Each row below holds a small network's activations on one input, seen along a few directions.
Each table varies a few parts of the input and shows all the possible inputs, shuffled.
Descriptions start from the smaller parts, as in this example, which fits no table here: line(6) and (point or (values(2) and ring(5)) or ring(11)).
Shared parts are said once, and a part with two or three values counts as separate values.
In the rows, zero is written as 128.

Other details of the inputs vary at random and push rows far along two fixed directions, the same in every table; ignore that.

Table:
r1: [142 113 161 136  82 243 100 145 112  79 133 143 127  62 155]
r2: [118 139 124  99 102 157 139 121  95 123 123  97 166  75  94]
r3: [121 142  83 137 152  24 162 109 151 175 140 148 107 215 141]
r4: [129 129  83 111 149  56 143  97 147 108 131 104 143 153  95]
r5: [128 142 173 142 151 185 106 159 118 129 116 129  90 131 153]
r6: [125 150  98 107 138  73 166 114 122 143 141 126 137 151 124]
r7: [110 127 134 129 153 114 115 144 125 132 119 131 111 143 117]
r8: [138 145  69  81  98 111 157  70 118 131 145  66 182  87  92]
r9: [114 126 181 128 131 231  93 160  94 110 111 102 136  64 113]
r10: [124 126  91 113 147  59 139 113 139 127 133 109 127 152  98]
r11: [121 138 189 152 159 185 103 171 118 132 117 139  90 142 156]
r12: [136 140  72  84 106 104 163  84 109 128 147  70 191  85  83]
r13: [118 145 161 126 112 214 126 152  86 125 117 108 156  70 121]
r14: [142 148 101  95 132 152 136  95 109 110 147  64 156  77 107]
r15: [115 137 143 136 132 149 140 149 107 150 123 135 121 133 135]
r16: [114 114 171 157 148 166  95 171 130 134 102 137  97 141 127]
r17: [169 110  64  69 109  99 147  72 140  87 175 113 187  67 111]
r18: [119 145 186 123 116 236 123 162  83 122 115 115 142  69 136]
r19: [111 134 171 146 151 166 101 175 110 126 106 139 102 125 128]
r20: [135 127  85 109 140  63 140  90 150 124 140  91 140 156 100]
r21: [108 128 127 161 142  54 131 149 159 158 102 180  97 218 131]
r22: [137 146  84 109 153  71 145  93 131 131 152  93 137 145 112]
r23: [119 144 156 145 125 177 126 149 116 150 111 135 107 128 148]
r24: [143 111  67 110 109  66 152 101 140  95 167 152 138 138 133]
r25: [117 128 137 139 117 120 126 136 138 146 112 133 126 159 125]
r26: [139 135  82 112 145  63 139  92 136 134 144  91 139 146 101]
r27: [148 101 117 127 111 110 141  99 119 123 145 159 132 126 159]
r28: [151 106  75  95 124  57 140  97 155 105 163 160 147 129 132]
r29: [123 125 111 159 134  58 133 131 171 172 113 159  99 222 138]
r30: [116 132 131 166 180  74 119 155 147 159 122 162  77 209 148]
r31: [129 139 157 116 129 200 107 134  99 110 124  86 142  69 108]
r32: [118 125 158 112 122 192 110 144 105  92 112  92 144  74  98]
r33: [110 128 189 168 117 181  98 165 133 140  91 156 110 151 140]
r34: [152 113  70 116 105  75 147  90 148 100 170 144 138 141 139]
r35: [176 116  61  70 100 106 142  60 147  92 174 107 178  69 116]
r36: [104 114 197 188 159 144  78 192 153 159  94 179  54 206 156]
r37: [127 150 134 126 133 119 142 128 122 148 134 132 126 151 141]
r38: [141 130  75  85 130 100 147  71 131  92 146  58 182  91  76]
r39: [108 133 182 128  97 224 108 166  89 117  96 119 146  67 112]
r40: [140  99 123 126 114 112 141 118 110 117 134 172 125 120 156]
r41: [115 129 173 158 115 167 106 165 128 152  99 147 109 145 135]
r42: [137 138 122 110  92 170 133 108 115 127 120  83 159  82 101]
r43: [145  95 122 131 116 119 140 114 116 123 137 167 127 121 159]
r44: [134 135 121 104 123 169 118 105 114 115 132  72 147  80 103]
r45: [130 137  76  76  98  97 165  85 116 112 139  74 189  92  78]
r46: [132 122  77 148 162  15 135 101 184 149 127 136  92 233 126]
r47: [123 140 112 126 128 107 143 124 120 149 127 123 142 135 116]
r48: [138 101  75 138 123   8 136 103 180 153 140 182 112 190 177]
r49: [125 126 180 133 118 237  90 153 109 109 105  95 126  71 118]
r50: [112 135 131 163 178  69 123 162 142 154 120 166  76 206 144]
r51: [127 144  73 142 148  27 155 108 156 181 136 148 106 214 140]
r52: [140 138  72  80 136 103 152  83 114 111 157  58 174  82  82]
r53: [125 140 186 121 142 233 109 163  89 102 121 101 129  68 133]
r54: [157 116 116 111  94 143 144  76 150  83 165 109 162  56 117]
r55: [138  94 138 172 129  95 123 134 144 156 124 212  73 197 191]
r56: [122 147 172 145 126 189 122 158 114 148 112 140 105 129 157]
r57: [132 137  75 138 177  26 149 105 162 159 140 133  88 214 143]
r58: [111 122 118 162 144  53 134 131 166 163 112 167 108 222 133]
r59: [120 120 189 161 136 202  83 173 136 125  94 135  92 136 137]
r60: [127 141 127 105  98 165 133 109 102 130 128  88 166  79 101]
r61: [133 118  91 119 151  67 139 109 151 126 134 104 135 159 100]
r62: [102 143 188 155 128 194 109 188  97 143  99 158 109 122 145]
r63: [118 135 174 145 152 181 108 162 113 130 119 128  96 130 145]
r64: [153 146  70  83 127 107 150  73 119 114 153  50 166  81  89]
r65: [142 112 170 131  95 193 120 114 137  79 147 131 148  49 127]
r66: [117 139 193 172 121 204  95 185 118 159  90 159  92 133 154]
r67: [127 132 116 102 101 151 143 112 113 116 122  86 175  85  93]
r68: [128 101 163 143  99 149 102 148 138 122 119 172 123 108 178]
r69: [120 134 180 124 140 235 109 162  87 105 117 101 127  66 129]
r70: [127  97 130 174 129  92 117 159 159 130 139 216  72 206 176]
r71: [114 127 183 132  99 232 107 161  96 124 100 113 146  70 113]
r72: [123  99 195 177 124 170 106 161 154 110 126 190  98 118 158]
r73: [126 147 124 129 126 124 138 127 115 151 129 124 131 137 128]
r74: [ 97 133 189 184 143 137 102 203 129 175  87 200  67 189 159]
r75: [141 109  96 121 121  51 159  89 165  98 165 151 139 124 121]
r76: [135 145  74  70 143 101 165  87 103 100 157  63 167  81  91]
r77: [146 144  69  87  94 110 158  66 133 114 140  66 187  91  85]
r78: [128 130 169 128 120 212  98 138 114  92 113  92 146  76 106]
r79: [105 138 123 151 155  66 146 152 137 171 119 175  90 204 150]
r80: [150 107  72  78  91  89 152  79 127  98 158 105 195  59 128]
r81: [123 100 141 136 108 107 117 146 135 120 120 179 126 122 169]
r82: [133 145  81  98 161  63 160 106 124 120 151 100 133 140 116]
r83: [134  98 161 167 138 106  89 161 177 141 127 228  71 196 186]
r84: [106 136 172 184 144 124 105 178 141 179  98 187  78 201 160]
Description of these inputs: line(4) and (values(5) or (values(2) and line(8))).
The inputs of r81 and r48 match in every part but the line(4) part. If r79 is changed in the same way as r81 into r48, which row does it become?
Answer: r23
The inputs of r24 and r1 match in every part but the line(4) part. If r75 is changed in the same way as r24 into r1, which row does it become?
Answer: r54
The inputs of r40 and r43 match in every part but the line(4) part. If r2 is changed in the same way as r40 into r43, which row does it become?
Answer: r12
Change only the line(8) part in r12. List by row number the other rows that result.
Answer: r13, r15, r18, r47, r58, r67, r71
Change only the values(2) part in r9. List by row number the other rows that result.
Answer: r12
Change only the values(2) part in r6. List by row number the other rows that result.
Answer: r82
Change only the line(8) part in r64. List by row number the other rows that result.
Answer: r5, r14, r44, r46, r49, r57, r59
Change only the line(4) part in r16. List by row number the other rows that result.
Answer: r10, r36, r49
Change only the values(5) part in r17. List by row number the other rows that result.
Answer: r43, r70, r72, r80

Table:
r85: [123 119 146 148 132 110 126 146 143 120 125 166 111 157 132]
r86: [144 119 120 108 110 160 119 110 118 106 144 113 142  80 134]
r87: [118 123 192 166 128 177 101 176 143 132 112 170  97 137 153]
r88: [132 139 145 112 184 181  94 132 126  81 130  41 124  91  76]
r89: [131 148 129 106 125 156 141 127  96 125 135  99 150  85 121]
r90: [130 120 110 138 137  71 144 115 155 134 142 149 122 167 126]
r91: [106 136 139 137 147 110 133 152 115 141 119 153 107 159 139]
r92: [110 138 184 158 140 181 111 177 112 152 104 154  87 143 161]
r93: [107 124 183 167 125 177  94 173 128 151  87 155 102 146 144]
r94: [111 139 180 160 139 182 108 177 110 154 108 154  87 146 161]
r95: [113 133 126 141 153  95 141 144 125 155 127 149 107 170 143]
r96: [130 135  82 130 132  49 143 107 157 164 127 130 120 200 120]
r97: [122 130 106 131 131  67 132 120 148 157 122 133 129 174 120]
r98: [132 128 167 132 102 206 116 131 114 105 126 114 136  78 130]
r99: [127 109 162 157 136 146  97 156 140 131 117 175  94 148 167]
r100: [136 135  76  99 107  97 152  81 123 131 137  73 169 115  97]
r101: [124 102 162 155 137 144 100 161 136 130 119 180  94 148 159]
r102: [144 136  84 100 114  96 155  74 137 110 154  96 166 100 104]
r103: [136 115 176 122 105 231  98 145 105  97 120 122 134  54 146]
r104: [141 133 137 115 107 174 134 108 118 104 134 104 152  73 115]
r105: [137 150  94  90 126 123 159  92  99 123 145  80 168  91 110]
r106: [121 121 103 135 133  69 138 122 145 155 122 134 129 175 116]
r107: [139 128  82  99 115  86 160  86 136 103 156 101 165  98  97]
r108: [154 125  82  92 113 128 141  82 122 101 155  97 164  87 120]
r109: [145 119 117 102 114 146 123 111 119 102 145 116 152  80 126]
r110: [134 134 178 130  99 238 111 143 115 101 121 114 139  67 130]
r111: [119 124  86 133 136  32 144 119 155 155 123 138 124 189 115]
r112: [109 120 134 149 133  93 122 151 143 147 102 156 113 173 126]
r113: [121 129 125 148 132  98 122 132 145 162 107 146 108 177 127]
r114: [140 156  86  90 123 131 160  93 102 124 149  79 161  97 109]
r115: [126 104 130 142 139  93 118 147 145 123 129 175 103 160 150]
r116: [141 113 116 104 114 141 127 114 114  94 142 120 151  79 120]
r117: [121 139  85 128 155  38 159 121 134 153 139 140 118 183 132]
Describe the family of inputs behind these rows.
Answer: point or (line(4) and line(8))
Change only the line(8) part in r93. List by row number the other rows that result.
Answer: r96, r97, r100, r106, r111, r112, r113
Change only the line(8) part in r98. List by row number the other rows that result.
Answer: r85, r87, r90, r102, r104, r107, r110

Table:
r118: [123 141 130 128 118 136 132 130 116 150 118 125 133 128 129]
r119: [134 110 130 132 114 128 125 126 134 113 131 148 130 118 137]
r120: [141 116 132 107  98 179 122 111 114  98 138 113 160  60 125]
r121: [128 133 131 131 144 136 119 126 134 122 129 107 118 132 119]
r122: [138 120 130 131 114 138 128 119 136 116 139 142 130 119 143]
r123: [130 135 133 132 144 141 121 127 134 122 129 108 116 132 117]
r124: [112 120 173 174 158 144  90 173 145 145 104 160  75 180 146]
r125: [123 125 135 135 143 131 118 137 132 118 120 114 119 133 115]
r126: [127 147 140 109 102 191 138 121  94 124 121  91 164  67 117]
r127: [128 131 133 131 143 139 113 129 132 123 125 109 119 129 118]
r128: [106 136 176 165 153 140 118 182 115 168 106 184  77 178 173]
r129: [125 139  67 116 135  20 165  98 145 159 136 130 140 184 115]
r130: [128 128 135 129 143 135 114 134 133 123 124 111 122 130 114]
r131: [121 128 137 129 145 132 118 139 133 118 126 114 125 126 111]
r132: [129 134 131 120 163 136 123 134 119 117 137 117 113 126 126]
r133: [146 114  72 105 118  59 150  85 151 121 153 129 147 138 124]
r134: [148 118  59 117 129  24 153  83 166 135 156 142 133 172 135]
r135: [132 111 131 133 117 125 124 129 135 114 132 152 130 119 136]
r136: [128 133 145 110 128 178 117 130 112  97 127  84 152  73  99]
r137: [138 119 134 132 112 139 122 124 135 116 136 144 129 118 144]
r138: [131 112 134 128 115 132 124 129 133 112 134 149 133 111 134]
r139: [142 119 130 119 130 130 130 129 121 112 146 149 123 115 152]
r140: [123 139 117 113 111 129 143 121 111 134 119 113 151 115 115]
r141: [121 140 113 113 114 119 147 122 113 135 127 114 152 116 109]
r142: [122 137 129 129 116 134 134 131 115 148 118 124 135 130 125]
r143: [109 135 168 171 137 138 120 169 133 173 102 174  84 186 160]
r144: [123 136 109 115 112 121 146 118 114 141 124 110 147 122 116]
The inputs of r129 and r135 match in every part but one. If r143 is changed in the same way as r129 into r135, which row does it become?
Answer: r122
Describe the family of inputs behind these rows.
Answer: values(3) and (point or line(8))
A walk changes only the line(8) part. It starts at r123 and steps to r121. List the rest of the walk in order.
Answer: r127, r124, r130, r125, r136, r131
Change only the values(3) part in r124. List by row number the other rows that result.
Answer: r120, r142
